Each row below is a small network's average activation on inputs in which a field has the value named, seen along a few directions.
Values that are neighbours, or in one group, have similar rows; names and order tell nothing.
Strong random noise was added to every row along 2 fixed directions; ignore it. To show where, here is one row again and again, with new noise each time:
[-335   88   82  147  284   70  166   96 -233 -201    6 -172  103 -194
   25   -5  -57]
[ -10 -272 -326 -170  -51  123   61  487  214  146 -525   77   76  165
  -48  106  -69]
[-579  146  170  330  602   81  350  -54 -513 -378   72 -283  228 -457
   10 -143  -95]
[-206 -483 -518  -89  285  193  337  540   56  105 -874   77  301  -37
 -143  -69 -158]


Guf, 9 values:
c8: [ 388 -375 -652 -114 -201  -33   35   85  206  709 -770  148  187   82
 -135 -398  -62]
c3: [-441  104  242  120  368  209  279  -75 -235 -417  161 -154  138 -377
 -284  -10  -78]
c4: [ -56 -406 -533 -177  -16  156  233  469  251  177 -556   53  124   97
  -39   59 -141]
c1: [  49  499  650  186 -215 -251 -140 -977 -151   -9  963 -203 -291 -313
 -182   -6  173]
c7: [ -14  346  290  -47 -116   -1 -106 -118  134 -160  708 -158 -266   59
 -125  388  226]
c2: [ 240  494  557  158 -158 -100 -368 -467 -274 -325  684   79 -122   99
  766 -142  102]
c9: [ 138   45   22  200  132 -110    7 -447 -245  243 -189 -101  218 -224
 -111 -309  -42]
c5: [-466 -144   95  136  515  -60  336  -42 -180 -238  108   -5   53 -267
 -327   51   90]
c6: [ 185  268  370  160   -1 -238 -377 -209 -314 -473  586  119 -206  175
  544 -134  -52]
The values of Guf form 3 separate groups.
List the group mates of c3, in the order listed.
Answer: c4, c7, c5
List the group mates of c2, in the order listed.
Answer: c6

Tutug, 9 values:
y5: [ 335  -32  -55 -428 -584 -131 -473  597  612   18  282  227 -564  688
  -44  589   94]
y3: [-250  179  274    0   59  192  275   62    8 -373  514  -53 -266 -125
   71  197  138]
y8: [ 472   23   12  -73 -129 -255 -379 -185  -90   11    6  354  -94  295
  427 -175  -31]
y6: [  19 -410 -660  141  278  221  461  244 -187  174 -805  -83  385 -137
  342 -398 -156]
y7: [-508 -203 -138   89  465   47  224  311 -197 -208 -303 -117  155 -109
   82   76  -96]
y2: [-433   -1  183  163  412   92  283 -186 -197 -285  118 -335  150 -323
 -339  259  -72]
y4: [ 337  183  -18   12 -306  104 -196  -42  -23   62  104  -42  -26  118
  213 -199   16]
y1: [ 176  244  300   36 -196 -177 -314 -630  -73  334  190   15    3 -111
 -259 -229   75]
y9: [-401  124  242  262  316  -93  287 -357 -156   66   35  -97  363 -570
 -493 -252    3]
The values of Tutug form 3 separate groups.
List the group mates of y8, in the order listed.
Answer: y6, y4
List the group mates of y7, in the order listed.
Answer: y5, y3, y2

Mak, 9 values:
v4: [-177 -565 -495 -277   80   83  -21  808  282  248 -893 -151 -190  354
 -381  468 -228]
v3: [ 275 -125 -227   51   96  228  187  152 -164 -166 -430  190  264  -47
  314 -408 -142]
v2: [-373  351  404   16 -113  218  -17  251   18 -255  426 -233 -262  -17
  167  245  120]
v8: [  51 -131 -293  174  182 -258   95   93  -87  110 -298  155  347  -86
  189 -331  -95]
v6: [ 277  349  432  -98 -480   -9 -402 -389  214   87  419   81   20   77
 -150   71  141]
v7: [ 350  474  415   72 -527 -238 -507 -419  171  255  507 -171  -11   65
 -227   99   55]
v9: [ 160  200  204  -96 -293 -322 -299 -766   92  218  875   46 -340  159
  142  215  343]
v1: [  29   67   21  -56  -15  105  138  142  107 -518  671  -75 -247  121
    6  409   79]
v5: [ 358  376  448 -184 -555 -142 -501 -112  141  229  378  164 -664  356
  392   76  151]
The values of Mak form 3 separate groups.
List the group mates of v9, in the order listed.
Answer: v6, v7
List the group mates of v3, in the order listed.
Answer: v8, v5
